A small network was shown many inputs. Here are its activations along a few directions, one row for each input.
In each table, some parts of the input vary, and every possible input appears once, in random order.
Descriptions start from the smaller parts, as in this example, which fits no table here: one of 6 places along a line, together with either a single point or one of 9 places around a ring or (one of 2 separate values, together with one of 8 places around a ring).
Shared parts are said once, and a part with two or three values counts as separate values.
(in the rows, 128 means zero)

Table:
r1: [107 145 175  46  81 147 134  89 177 126 225  52]
r2: [ 80 220 148 211 123 147 166 199 119  81 104 155]
r3: [ 98 116  67 116 174 108  92  79 148 123 172  90]
r4: [ 99 133 180  45  89 129 139 105 167 115 221  46]
r5: [165 104 172 160 129 148 132 165  97 150 124  92]
r6: [186 107 172 134 115 142 126 147  98 120  78 152]
r7: [ 83 240 142 198 101 174 116 175 159 127 103 165]
r8: [ 92 121  80 126 132 114 121  61 168 159 128 165]
r9: [150  89 109 126 109 129 131 143 115 107  68 185]
r10: [156 126 151 138 147 123  97 143 102 164 187  83]
r11: [194 113 170 136 119 125 145 155  83 110  74 142]
r12: [164 117 171 148 117 147 107 156  96 169 120  90]
r13: [168 121 148 150 162 105 139 163  95 135 186  75]
r14: [199 137 165 121  93 155  92 125 115 150  76 156]
r15: [111 127  80  91 131 136 118  98 143 149  76 196]
r16: [149 102 109 113  98 128 103 136 118 126  63 183]
r17: [ 90 104  83 138 152  79 170  90 138 119 124 151]
r18: [101 106  66 126 184 106 118  87 150 104 175  91]
r19: [107 129  62 117 168 126  86  62 159 134 176  95]
r20: [158 114 152 149 159 124 122 153 106 144 190  85]
r21: [107 123 181  58 104 109 175 123 161  91 219  38]
r22: [ 84  98  84 136 150  98 154  83 156 128 128 161]
r23: [101 102  84 102 148 122 153 118 125 118  78 193]
r24: [187 121 171 121 103 141  99 139  99 139  73 150]
r25: [174 130 165 150 106 163 101 141 108 180 124  95]
r26: [174 110 170 161 132 130 149 173  85 140 120  83]
r27: [108 109  83 104 151 103 170 124 107 108  73 183]
r28: [109 112  62 126 185  86 133  97 135  95 170  80]
r29: [156  96 107 128 112 112 150 149  97  96  64 175]
r30: [165 139 144 141 137 140  92 126 112 175 192  88]
r31: [100 113  85  91 138 122 125 111 127 137  73 192]
r32: [100 119 182  57 101 128 161 114 173  98 224  48]
r33: [ 73 213 150 208 121 163 148 194 139  93 107 164]
r34: [ 81 108  85 126 140  98 126  76 155 147 124 159]
r35: [ 71 227 151 197 111 160 123 186 141 113 100 161]
r36: [161 117 102 114  89 142  96 122 133 138  65 188]
What is each input in this table made of?
> one of 4 places along a line, together with either a single point or one of 8 places around a ring
Start at r1 and move only the place on the line of 4, one step at a time. The first step leads to r4. Which rows follow, in order?
> r32, r21
Which other rows agree with r10 in the place on the line of 4? List them by row number.
> r3, r4, r12, r16, r24, r31, r34, r35

Table:
r37: [154  87 158  57 136 120 123  89 134 149 219  35]
r38: [139  61 113  38 144  96 126  69 145 125 210  66]
r39: [208 124 186 140  88 160 100 167  90 169  93 133]
r40: [ 58 147 105  94 143 103 148  97 178 100 230  68]
r41: [ 53 148  42 138 157 117 120  82 173 113 126 158]
r42: [127 202 186 185  97 173 113 191 120 139 115 144]
r43: [100 177 202 137  96 146 149 154 155 109 206  47]
r44: [ 78 162 110 151 112 146 152 157 137 104  50 213]
r45: [128  68  52  86 156 101  99  55 140 141 109 152]
r46: [200 119 165 125  86 147 122 167  86 128  33 179]
r47: [124 197 162 169  94 164 137 191 117  97  53 192]
r48: [ 74 169 154 108 134 127 143 116 165 125 239  38]
r49: [ 61 151  64 146 139 115 151 101 161 107  85 209]
r50: [126 159 103 246 201 120 120 178  92 136 135 117]
r51: [205  81 105 194 188 109 104 150  54 159 115 108]
r52: [184  94 206  86  95 138 130 131 124 132 187  41]
r53: [133  74  74  98 136  96 132  75 128 137  67 201]
r54: [151  84 116 104 105 126 135 134 104 134  31 201]
What is each input in this table made of?
> one of 2 separate values, together with either a single point or one of 8 places around a ring
Changing only the choice among 2 separate values turns r50 into r51. The same change can be made to r43. Which row results?
> r52

Table:
r55: [177 129 120 138 111 144 104 149  92 142  34 208]
r56: [146 179 176 193 123 158 139 212  87 127 107 124]
r57: [ 74 134  49 159 174 102 131 108 146  98 105 179]
r58: [122 184 124 178 137 145 113 163 118 129 109 157]
r59: [135 162 209 122  86 148 142 184 122 117 159  85]
r60: [134  88  80 129 124 112 130 109 108 146  35 231]
r61: [109  77  73  57 175  78 128  46 149 114 213  53]
r62: [143 100  97 138 116 138 111 135 111 139  24 204]
r63: [115  84 109  68 164  89 138  64 152 154 218  57]
r64: [175 105 198 109 122 133 126 158 108 142 229  19]
r65: [129 160 188 134  87 141 139 143 147 114 154  96]
r66: [ 81 142 131  98 106 143 136 114 167 116 150 106]
r67: [199 125 181 153 111 160 126 193  66 138  29 176]
r68: [134  78  39 119 139 100 126 101 125 115  33 229]
r69: [ 88 157  99 178 143 142 122 147 135 126  99 151]
r70: [193 123 155 167 103 146 119 156  87 137  24 190]
r71: [139 178 153 208 121 146 131 172 112 126 101 137]
r72: [168 102 181 121 125 123 121 115 132 139 223  28]
r73: [ 71 121  77  76 138 108 149  73 173  87 155 133]
r74: [ 75 131 115  86 124 117 156  90 168 126 158 135]
r75: [120  90 125  84 143 119 116  85 146 142 215  33]
r76: [113 167 157 102 102 143 122 132 151 118 161 115]
r77: [ 78 144  86 168 157 115 140 121 134 135 109 181]
r78: [153 111 150  88 141 123 105 104 136 145 228  43]
Changing only one part turns r73 into r76. The same change can be made to r68. Which row results?
> r55
What is each input in this table made of?
> one of 4 places along a line, together with one of 6 places along a line
Change only the place on the line of 4 in r75. List by row number the other rows that result.
> r62, r66, r69
